Each row below is a small network's average activation on inputs in which a field has the value named, seen along a few directions.
Values that are neighbours, or in one group, have similar rows; names and order tell nothing.
In the rows, zero is written as 500.
Random noise pushes rows far along 9 fixed directions. That doesn't count. These rows show it; they differ only by the noise:
[678 544 439 515 494 652 487 525 686 242 461 483 576 356 466 430 510 632
 665 598 545]
[437 652 701 661 311 633 602 441 530 622 286 413 702 234 562 585 163 581
 403 371 339]
[467 437 487 544 868 655 406 507 701 245 758 603 198 510 580 605 344 189
 536 206 561]
[633 410 898 526 289 319 556 403 298 356 309 370 410 444 551 726 360 629
 477 251 389]
[387 592 296 580 527 434 440 409 625 555 449 694 670 460 597 448 558 571
 619 670 536]
[450 614 163 604 693 613 428 667 979 357 600 782 713 403 486 571 408 391
 826 595 515]
[390 554 483 552 432 722 623 412 604 584 400 530 505 253 575 406 241 540
 476 442 582]
[581 307 567 530 397 720 578 449 576 258 525 655 432 266 506 524 451 548
 741 439 632]
[458 683 371 570 447 441 449 309 501 639 333 372 589 468 561 246 418 513
 482 459 432]
[581 584 388 567 511 610 390 384 516 423 534 468 641 440 493 286 673 552
 561 642 478]
[515 582 379 509 436 392 493 366 564 493 312 467 510 463 564 348 432 598
 602 492 537]


PIGO, 9 values:
pubur: [340 457 821 827 491 632 361 135 244 726 369 462 491 495 724 572 543 440
 273 371 323]
kug: [387 682 567 449 558 241 452 581 424 718 474 354 475 765 492 505 536 416
 259 445 327]
segir: [637 380 635 727 688 522 232 457 527 264 574 574 575 618 473 717 844 401
 584 564 328]
rako: [228 600 410 543 688 320 415 356 553 737 449 526 278 731 712 510 352 291
 382 266 521]
zuvub: [618 452 574 616 441 349 400 477 559 482 250 465 466 590 560 582 474 519
 677 448 386]
lupaz: [682 622 710 509 352 545 497 547 388 425 430 275 718 416 427 569 516 697
 364 607 323]
sebo: [541 540 365 315 733 242 557 648 777 300 330 372 146 792 631 593 300 469
 521 339 643]
pedit: [574 597 294 414 488 511 555 399 535 445 246 379 344 440 559 238 279 547
 567 376 660]
nar: [614 295 626 496 411 550 519 511 347 377 693 545 553 439 463 511 686 511
 523 576 455]
PIGO is arranged as 3 separate groups.
Question: List the group mates of pedit, in the order listed.
Answer: lupaz, nar
Question: List the group mates of kug, in the order listed.
Answer: rako, sebo

VEKOV, 13 values:
naf: [135 374 163 414 307 442 725 481 559 833 538 773 499 364 475 414 137 238
 789 261 646]
feri: [468 641 598 598 722 429 312 578 375 657 620 404 575 623 501 692 515 364
 202 534 296]
gosom: [470 568 622 402 331 434 700 808 525 695 471 319 559 564 285 575 173 269
 455 210 292]
surok: [453 480 615 726 630 350 343 423 517 472 415 520 503 561 519 729 466 313
 593 310 246]
zaf: [468 335 730 435 405 554 624 442 392 478 446 553 303 516 573 575 544 622
 443 439 658]
lobin: [554 530 633 427 491 590 579 756 629 349 621 622 595 315 356 813 366 608
 476 600 489]
reruk: [531 463 501 574 503 692 562 515 673 447 361 608 524 367 511 570 521 637
 568 645 668]
miv: [483 625 468 417 604 452 427 365 251 612 696 299 401 654 560 227 649 369
 231 406 486]
someb: [390 605 292 571 619 148 307 225 393 646 356 466 413 675 658 394 399 392
 523 317 394]
zuner: [447 430 552 431 370 563 674 633 514 481 563 606 494 418 483 587 372 469
 508 386 577]
fatep: [577 563 495 657 698 800 350 510 475 520 799 483 734 394 446 422 674 446
 339 718 359]
nevu: [601 424 452 337 347 603 646 656 633 366 544 366 406 492 383 346 417 473
 620 404 585]
febu: [310 289 573 665 562 566 475 556 629 535 603 783 449 503 545 806 392 223
 699 289 436]
VEKOV is arranged as a ring.
Question: A walk along VEKOV starts at zuner and steps to its neighbour nevu. Put feri, gosom, miv, febu in the order it reaches them.
Answer: gosom, febu, feri, miv
Question: Which values are neighbours of someb? Give them in the order they are listed.
Answer: lobin, fatep
